These are the activations of a small neural network, seen along a few directions. Each row is one input.
Each table varies a few parts of the input and shows all the possible inputs, shuffled.
A made-up example of a description, with smaller parts first: one of 5 places around a ring, together with either a single point or (one of 2 separate values, together with one of 4 places along a line) or one of 9 places along a line.
Shared parts are said once, and a part with two or three values counts as separate values.
In the rows, zero is written as 128.

A family of inputs:
x1: [114 142 112 150 131 160 139  94 132 100  89 130 129 123  93 159]
x2: [130 134 124 107 115 118 122 154 111 134 147 139 115 122 145 103]
x3: [115 138 103 144 120 144 140 112 131 111 105 138 132 112 116 148]
x4: [137 137 132 104 111 112 114 167 103 153 159 143 100 130 146  87]
x5: [196  41 207 169 207  42  73  81 220 198 146  33 190 164 175 168]
x6: [113 134 114 139 126 153 140 110 133 106 111 133 135 126 105 145]
x7: [124 130 135 107 121 124 123 153 113 128 152 133 116 135 136 100]
x8: [114 146 103 156 126 150 139  95 130 104  82 136 125 108 105 161]
x9: [117 126 125 123 123 143 144 125 124 115 124 132 131 132 116 135]
x10: [121 132 114 126 117 136 143 127 122 119 119 139 130 120 128 139]
x11: [128 138 120 119 121 131 134 140 120 127 132 139 129 118 137 120]
x12: [131 133 144 104 117 115 116 166 104 146 163 135 102 143 136  83]
x13: [124 132 131 117 129 137 134 140 122 122 136 134 130 131 127 116]
What is each input in this table made of?
Answer: either a single point or (one of 2 separate values, together with one of 6 places along a line)

A family of inputs:
x14: [130 146 106 153 123 132 134 102 125 125  82 138 118 101 126 163]
x15: [116 137 109 152 123 145 124  97 133 111 100 128 117 123  96 152]
x16: [119 135 102 143 133 141 140 107 144 105 102 134 153  97 130 152]
x17: [137 156 113 117 102 118 123 159  97 152 135 155  96 110 145 100]
x18: [115 144 145  96 123 151 133 157  97 113 149 138 107 149 108  84]
x19: [118 120 127  89 104 134 149 163 104 129 161 148 122 135 136 105]
x20: [210  27 228 163 217  21  59  90 227 218 166  20 193 176 190 155]
x21: [112 117 115 135 121 147 162 108 136 105 110 128 151 129 113 164]
x22: [114 143 123 119 106 124 115 155  99 132 147 145  87 133 122  92]
x23: [126 144 112  98 113 125 126 167 111 123 153 149 125 112 157  97]
x24: [110 137 130 143 144 172 143 103 135  95 104 127 138 142  85 145]
What is each input in this table made of?
Answer: either a single point or (one of 2 separate values, together with one of 5 places around a ring)
Which other rows does x24 become when the place on the ring of 5 takes its other values? List them by row number.
Answer: x14, x15, x16, x21

A family of inputs:
x25: [126 155 111 110  83 111 113 172  81 154 158 160  72 124 141  87]
x26: [114 133 143 121 138 155 132 134 118 111 135 128 123 145  94 106]
x27: [132 167 118 121 109 120 114 158  93 143 128 156  87 114 147 104]
x28: [187  59 178 123 167  71 118 129 185 194 172  80 199 142 198 145]
x29: [117 126 132 131 142 163 130 104 137 102 120 115 133 150  88 145]
x30: [130 155 109 144 119 121 114 138 114 140 116 147 103  98 130 119]
x31: [115 122 110 140 128 135 154 104 141 101 104 120 166 112 134 167]
x32: [133 144  99 154 125 128 112 106 131 133  97 129 108 100 125 151]
x33: [130 150 103 153 118 125 107 118 126 139 102 144 108 105 132 132]
x34: [135 144 107 171 125 123 122  99 134 128  81 123 118 105 122 158]
x35: [120 136 108  99 113 131 153 151 119 115 144 147 144 112 148 112]
x36: [118 128 138 148 140 159 139  98 140  99 105 109 144 156  82 154]
x37: [116 139 155  98 131 153 131 154  96 113 145 134 103 156 110  91]
x38: [111 113 112 146 131 139 162  91 148 109  97 126 161 111 125 181]
x39: [114 119 140 151 144 161 148  85 148 106  96 116 138 157  75 170]
x40: [161  60 210 146 194  69  79 121 185 172 180  54 155 196 147 117]
x41: [124 136 115  88 115 132 151 169 105 117 143 154 133 118 158 111]
x42: [105 125 154  87 103 142 130 168  85 127 172 138  86 161 105  70]
x43: [118 121 106 124 127 140 144 113 143 101 121 130 154 107 138 159]
x44: [122 125 107  77  86 123 153 186  97 129 169 159 122 126 149  94]
x45: [134 132 108 174 131 125 129  82 137 135  73 131 113 104 114 171]
x46: [114 129 137 131 136 158 125 115 132 106 126 128 132 151  93 122]
x47: [197  81 186 147 171  27  53 110 173 207 143  63 134 137 184 130]
x48: [132 166 107 130 109 120 117 141 108 143 126 148  99 108 136 105]
x49: [117 140 145 109 130 153 135 137 112 113 145 129 118 150  98  91]
x50: [116 123 107 122 121 136 141 126 139 106 125 144 154 109 144 139]
x51: [118 129 110 112 119 135 149 148 128 113 135 143 148 104 143 125]
Changing only one part turns x50 into x46. The same change can be made to x28. Which row results?
Answer: x40
What is each input in this table made of?
Answer: one of 3 separate values, together with either a single point or one of 8 places along a line
Which other rows does x38 become when the place on the line of 8 takes its other values? List them by row number.
Answer: x31, x35, x41, x43, x44, x50, x51
Which other rows agree with x33 in the choice among 3 separate values? List them by row number.
Answer: x25, x27, x30, x32, x34, x45, x47, x48

A family of inputs:
x52: [123 138 127 114 122 138 127 143 115 124 137 139 116 130 121 106]
x53: [ 99 128 137 106 126 169 149 133 115  91 142 130 127 159  87 116]
x54: [129 122 148  79 108 116 126 188  98 149 189 143 109 148 147  67]
x55: [124 140 112 141 118 132 129 117 123 125 108 135 118 114 121 140]
x56: [117 140 109 148 125 152 146  98 130 106  88 136 132 117 105 162]
x57: [ 90 129 131 117 132 188 165 122 122  73 124 131 142 160  72 132]
x58: [124 139  93 156 122 129 132  97 138 121  88 137 130  92 130 166]
x59: [136 142 119 129 117 111 117 143 114 146 127 140 107 113 148 120]
x60: [180  62 187 165 189  69  91  85 201 181 137  53 176 161 155 166]
x61: [104 129 139 106 121 158 140 142 111 102 149 130 121 159  95 104]
x62: [142 144 103 142 116  97 111 134 124 149 115 141 113  92 166 134]
x63: [113 129 142 100 121 146 135 156 108 115 159 136 116 156 107  90]
x64: [131 140 131 106 117 121 122 159 108 140 152 141 114 127 143  91]
x65: [189  66 167 180 186  54  81  75 213 190 122  59 185 134 175 185]
x66: [108 139 120 127 129 171 151 110 125  91 108 135 136 135  93 143]
x67: [116 129 146  97 120 138 130 166 104 126 168 139 111 157 121  85]
x68: [ 97 129 135 110 128 179 157 124 119  81 128 131 135 162  80 126]
x69: [119 138 110 142 123 143 138 107 127 115 101 135 123 114 113 151]
x70: [121 140  92 161 123 139 140  87 141 111  76 138 138  94 122 177]
x71: [110 137 122 122 127 162 142 119 122 101 120 134 127 132 100 132]
x72: [166  59 206 143 196  87  97  98 190 161 157  52 178 181 138 142]
x73: [130 140  95 154 117 118 123 108 133 130  97 137 124  93 138 155]
x74: [149 135 121 107 106  89 113 166 105 166 150 143 105 108 174 101]
x75: [156 139 107 118 107  75 106 160 116 168 140 143 112  87 192 114]
x76: [110 140 105 156 128 161 155  94 134  98  83 136 138 114  97 168]
x77: [140 131 132  92 109 107 118 177 103 154 168 144 109 123 161  83]
x78: [114 141  88 170 126 148 149  82 145 104  71 137 145  91 114 183]
x79: [147 146 105 136 113  90 110 140 122 155 122 140 116  89 173 124]
x80: [115 138 124 122 122 150 133 129 118 111 127 134 122 133 108 120]
x81: [120 130 146  93 116 130 130 171 103 133 174 139 113 152 128  75]
x82: [139 142  99 146 118 106 116 123 129 142 106 140 118  91 151 140]
x83: [133 140 115 133 118 120 123 132 119 137 118 139 112 112 133 126]
x84: [101 139 116 135 132 180 159 107 129  83 103 135 143 132  84 149]
x85: [127 139 130 111 121 130 122 154 110 133 146 141 112 131 134 101]
x86: [140 143 120 123 113 103 117 148 112 153 134 140 110 110 155 110]
x87: [149  47 228 121 197 100 106 113 182 145 175  49 177 207 124 122]
What is each input in this table made of?
Answer: one of 4 places along a line, together with either a single point or one of 8 places along a line
Changing only the place on the line of 4 turns x81 into x64. The same change can be made to x57. Which row results?
Answer: x84
Which other rows does x56 become when the place on the line of 8 takes its other values? List them by row number.
Answer: x55, x59, x69, x74, x76, x83, x86
Which other rows agree with x75 in the place on the line of 4? List them by row number.
Answer: x58, x62, x65, x70, x73, x78, x79, x82
A walk changes only the place on the line of 4. It starts at x87 and steps to x72. List the rest of the walk in order.
Answer: x60, x65

A family of inputs:
x88: [133 132 127 147 139 124 119 111 139 129 110 121 131 121 127 140]
x89: [129 118 134 114 127 119 132 140 128 130 143 126 136 131 143 121]
x90: [115 123 113 141 129 145 148 104 141 105 106 128 148 120 116 159]
x91: [138 115 150 128 138 114 115 127 131 142 137 112 122 145 128 122]
x92: [122 121 131 156 141 140 130  92 145 117 102 114 135 138 100 159]
x93: [131 123 143 144 143 130 124 110 139 129 116 113 130 140 113 139]
x94: [140 114 152 104 132 111 115 156 127 147 167 120 129 147 145  96]
x95: [140 124 128 124 125 110 123 134 128 143 132 128 127 120 148 129]
x96: [146 122 136 115 122  99 115 153 123 160 154 130 122 127 159 107]
x97: [126 130 106 150 127 136 138  99 141 118  96 129 140 110 121 165]
x98: [145 122 143 122 132  98 101 148 127 158 154 121 116 133 151 102]
x99: [140 124 135 131 134 108 109 129 132 142 132 119 122 126 141 124]
x100: [120 122 123 141 138 149 140 100 145 108 109 120 148 130 108 156]
x101: [ 42 241  29  75  26 237 194 191   7  41 106 250  42  83  66  72]
x102: [144 113 159 118 135 103 106 146 126 157 159 113 116 151 137 100]
x103: [134 116 143 113 136 123 124 137 132 132 146 119 135 140 135 119]
x104: [134 131 119 140 130 126 132 116 135 130 110 129 136 114 134 146]
x105: [123 124 126 130 133 135 141 122 135 117 121 128 144 124 128 138]
x106: [128 123 135 130 141 139 133 118 138 119 124 120 143 134 121 136]
x107: [135 116 142 105 124 107 123 160 123 145 165 127 130 137 153  99]
x108: [125 131 114 158 136 134 125  94 146 118  97 121 135 116 114 159]
What is each input in this table made of?
Answer: either a single point or (one of 4 places along a line, together with one of 5 places around a ring)

A family of inputs:
x109: [133 107 110 163 140 123 144  86 169 126  96 117 172 106 137 188]
x110: [127 114 130 154 151 127 129  86 157 109  96 102 154 126 120 171]
x111: [ 45 227  33  91  41 236 197 167  29  37  94 234  64  85  63  97]
x112: [134 117 153 145 163 148 128  97 155 118 114 103 153 154 102 151]
x113: [124 108 170 115 139 131 129 141 127 130 162 107 130 180 106 102]
x114: [127 110 162 103 140 118 124 159 123 136 168 122 129 153 141  93]
x115: [123  99 163 122 150 145 126 110 143 120 141 101 137 166  92 126]
x116: [148 147 106 169 124  91  90 112 134 162 101 131 100  93 149 139]
x117: [150 129 127 115 122  95 118 151 126 156 146 130 132 106 169 106]
x118: [142 118 135  98 122 105 111 163 125 147 171 128 128 136 160 100]
x119: [155 133 118 132 115  88 113 135 120 167 120 134 109 101 169 135]
What is each input in this table made of?
Answer: either a single point or one of 10 places around a ring

A family of inputs:
x120: [184  55 217 145 200  58  71 110 195 189 169  46 168 182 161 128]
x121: [ 55 191  41 127  69 221 192 116  77  39  69 198 100  89  64 155]
x122: [200  60 205 141 180  16  55 135 182 225 184  57 149 158 205 110]
x123: [ 62 206  71  87  63 215 170 172  43  60 123 206  67 114  68  76]
x124: [ 87 210  60  77  45 174 152 200  31  99 136 219  47  90 114  62]
x125: [184  59 176 207 220  78  90  30 243 162  89  35 216 141 149 221]
x126: [ 76 207  71  44  41 186 173 234  18  91 170 231  59 102 121  31]
x127: [196  53 217  96 175  25  69 169 169 214 219  61 160 173 213  82]
x128: [188  48 199 165 193  56  89  79 205 193 135  45 178 162 163 175]
x129: [ 60 206  37 148  88 228 188  95  89  30  39 194 111  70  60 167]
x130: [ 65 201  57 112  61 211 189 144  55  61  86 205  78  99  70 123]
x131: [178  41 184 189 200  68  97  51 230 174 117  38 203 157 148 204]
Changing only one part turns x128 into x127. The same change can be made to x130. Which row results?
Answer: x126
What is each input in this table made of?
Answer: one of 2 separate values, together with one of 6 places along a line
Which other rows does x123 become when the choice among 2 separate values takes its other values? List them by row number.
Answer: x120

A family of inputs:
x132: [124 139 129 125 148 145 122 134 140 108 136 127 152 126 128 111]
x133: [120 129 158 105 130 134 120 157 105 128 159 127 103 161 114  85]
x134: [112 154 102 155 111 146 132 101 113 115  85 143  97 114  98 153]
x135: [212  43 229 181 202  25  58  84 206 238 148  29 154 184 165 155]
x136: [122 140 125 135 154 152 127 115 146  99 115 123 154 118 118 131]
x137: [128 137 137 108 146 140 118 146 132 114 148 127 145 127 136  96]
x138: [117 152 106 145 108 139 126 117 108 126 102 145  91 117 104 136]
x139: [132 158 104 115 115 123 118 153 111 131 132 152 115  95 152 100]
x140: [109 115 119 136 129 158 166  98 139  96 103 123 154 134 100 170]
x141: [124 150 117 120  99 126 118 146  93 140 132 147  80 125 119 104]
x142: [125 150 125 111  98 118 118 163  85 143 144 149  77 129 129  89]
x143: [124 130 106 104  88 125 150 151 101 137 138 155 113 114 141 125]
x144: [119 131  98 120  90 130 154 139 109 131 126 155 119 113 135 140]
x145: [191   7 205 162 190  21  91  84 225 210 163  30 202 166 191 182]
x146: [125 160  93 142 123 136 126 122 125 116 100 150 125  87 137 135]
x147: [120 128 150 114 131 142 120 138 114 123 146 125 107 157 103 100]
x148: [114 132 138 138 139 156 126 108 129 108 114 121 117 149  85 132]
x149: [132 159 111 105 115 116 117 170 104 133 144 154 112 101 162  85]
x150: [116 131 142 129 133 147 123 126 122 117 135 124 114 156  95 113]
x151: [117 131  93 131  96 138 158 123 115 123 106 153 122 106 127 158]
x152: [127 159  97 131 117 129 121 141 120 124 120 152 122  94 145 116]
x153: [114 113 125 123 127 152 160 113 135 107 121 126 149 139 109 155]
x154: [119 152 110 135 101 132 121 135 102 134 121 146  87 124 112 118]
x155: [117 142 120 148 155 158 134  99 150  87  96 120 159 114 109 146]
x156: [120 109 139  96 118 140 152 144 121 122 155 130 140 147 126 120]
x157: [116 111 130 113 120 144 156 132 129 116 143 130 146 146 118 135]
x158: [119 162  89 153 125 143 133 105 129 105  83 147 130  84 130 152]
x159: [128 138 144 100 146 133 118 165 124 118 161 130 141 133 148  82]
x160: [112 133  90 143 100 144 164 107 119 114  88 150 127 102 120 175]
x161: [123 131 114  94  89 117 148 167  93 139 150 156 110 119 150 109]
x162: [109 134 133 150 140 162 133  93 134  97  96 119 124 146  76 147]
x163: [217  53 201 169 224  23  44  84 234 204 144  27 201 142 210 164]
x164: [118 111 146  87 118 132 151 163 114 125 169 133 137 152 136 104]
What is each input in this table made of?
Answer: one of 3 separate values, together with either a single point or (one of 2 separate values, together with one of 5 places along a line)
Changing only the choice among 3 separate values turns x149 into x161. The same change can be made to x139. Which row results?
Answer: x143
